These are the activations of a small network on made-up records, seen along a few directions, one row for each record.
Records have a field called BUKIV. Each example row is followed by its value.
Other fields move the rows too, some of them a lot.
(in the rows, 500 means zero)
Random noise pushes rows far along 2 fixed directions. That doesn't count. These rows show it; they differ only by the noise:
[547 591 904 537 356 713 403 422 583 401 585 455 541 742 634 310 671 546
 428]
[550 532 572 506 430 496 509 475 564 510 511 516 481 514 542 482 536 457
 488]
[295 351 265 494 759 357 527 526 517 630 450 507 441 388 437 612 435 396
 576]
[452 448 375 494 575 391 541 507 542 582 470 527 451 412 480 572 465 413
 536]

[570 597 525 534 407 578 488 490 442 433 518 551 543 557 528 434 479 592
 479] | bur
[327 399 378 503 701 473 483 531 450 537 477 471 497 480 442 550 455 504
 533] | fepa
[420 448 380 487 610 437 512 500 469 539 470 501 482 460 463 545 462 480
 540] | bur
[346 394 469 489 682 467 480 509 538 553 486 440 468 506 476 519 521 442
 532] | bol
[266 395 295 528 767 480 468 545 397 534 472 504 504 491 428 546 410 533
 557] | bur
[246 350 450 508 788 489 445 498 511 563 489 461 498 527 479 515 502 469
 557] | fesi
[695 569 560 472 315 392 561 470 586 519 476 512 450 438 530 556 536 410
 492] | tesa
[768 631 800 487 186 518 522 453 654 449 550 475 463 551 607 453 636 424
 430] | bol
[818 633 460 461 186 367 618 490 543 512 476 583 462 340 517 592 464 445
 469] | fepa
[353 432 574 504 626 564 448 472 524 509 519 453 510 583 518 434 549 500
 505] | nedat
[351 468 606 545 614 626 414 481 478 464 528 470 537 644 537 407 540 565
 497] | tesa
[470 438 407 487 566 398 540 539 579 582 492 486 434 404 469 561 497 376
 521] | kige
[510 499 546 497 487 478 506 484 558 523 503 493 480 505 519 486 526 451
 498] | nedat
[498 410 346 439 564 267 590 500 589 630 438 485 390 331 443 660 477 314
 556] | nedat
[365 443 602 518 621 563 438 498 538 492 526 447 499 600 523 453 553 489
 501] | bol
[705 570 708 466 275 469 543 469 647 497 522 463 437 501 550 495 608 388
 455] | kige
[459 562 363 560 527 630 451 527 253 392 490 575 625 556 467 466 381 747
 498] | lonif
[679 558 562 469 323 430 561 493 589 503 499 500 447 446 508 519 524 421
 473] | detep
[299 367 534 495 711 478 449 476 534 566 494 421 469 540 499 536 565 435
 536] | fepa
[177 303 272 484 874 434 471 529 446 602 453 459 491 445 421 570 428 480
 573] | motur
[607 524 332 483 448 332 579 529 534 583 443 562 457 331 471 637 434 416
 524] | motur
[824 685 203 506 205 387 638 536 342 452 441 695 549 298 462 610 302 615
 493] | lonif
[781 600 293 451 249 311 650 547 520 543 457 606 444 251 454 639 383 425
 494] | kige
[760 616 814 469 197 522 523 439 644 447 546 450 464 558 584 432 640 430
 429] | detep
[404 436 633 477 583 540 453 460 546 496 514 432 492 587 524 449 565 475
 502] | fesi
[250 364 373 502 791 484 449 507 414 544 460 457 510 519 442 560 469 528
 566] | lonif
[429 466 499 510 593 479 474 504 532 544 486 489 496 503 504 528 516 469
 520] | motur
[915 664 363 443 123 285 674 503 547 519 445 640 448 262 495 630 396 419
 484] | fesi
[297 390 701 506 684 595 403 468 566 505 537 369 493 653 522 412 627 472
 499] | detep
[216 327 403 521 826 435 456 515 524 595 471 448 461 502 465 570 507 424
 575] | tesa

Here are new rows. What is BUKIV for each?
[401 439 461 501 614 480 481 504 504 531 488 490 494 492 490 519 482 482
 522] | fesi
[579 579 875 506 333 662 429 422 587 418 573 442 520 685 612 355 662 520
 432] | nedat
[556 612 698 555 392 664 433 470 479 396 554 512 563 661 575 371 560 605
 456] | bur
[689 544 558 446 325 384 577 481 621 528 488 488 432 418 520 549 543 378
 484] | bol
[558 603 537 547 408 596 477 490 443 431 526 562 549 572 543 427 484 598
 477] | bur
[482 459 645 464 505 475 491 446 605 533 506 433 454 540 531 484 599 403
 500] | nedat
[440 424 403 468 593 383 534 496 543 582 461 486 445 421 464 573 486 402
 538] | nedat
[796 611 472 466 216 352 618 502 564 507 481 559 434 360 504 584 469 410
 477] | detep
[588 544 555 498 413 485 508 483 535 494 500 529 501 490 532 509 509 486
 491] | fesi
[411 365 215 440 667 251 592 522 532 650 419 504 405 296 409 673 412 342
 577] | nedat
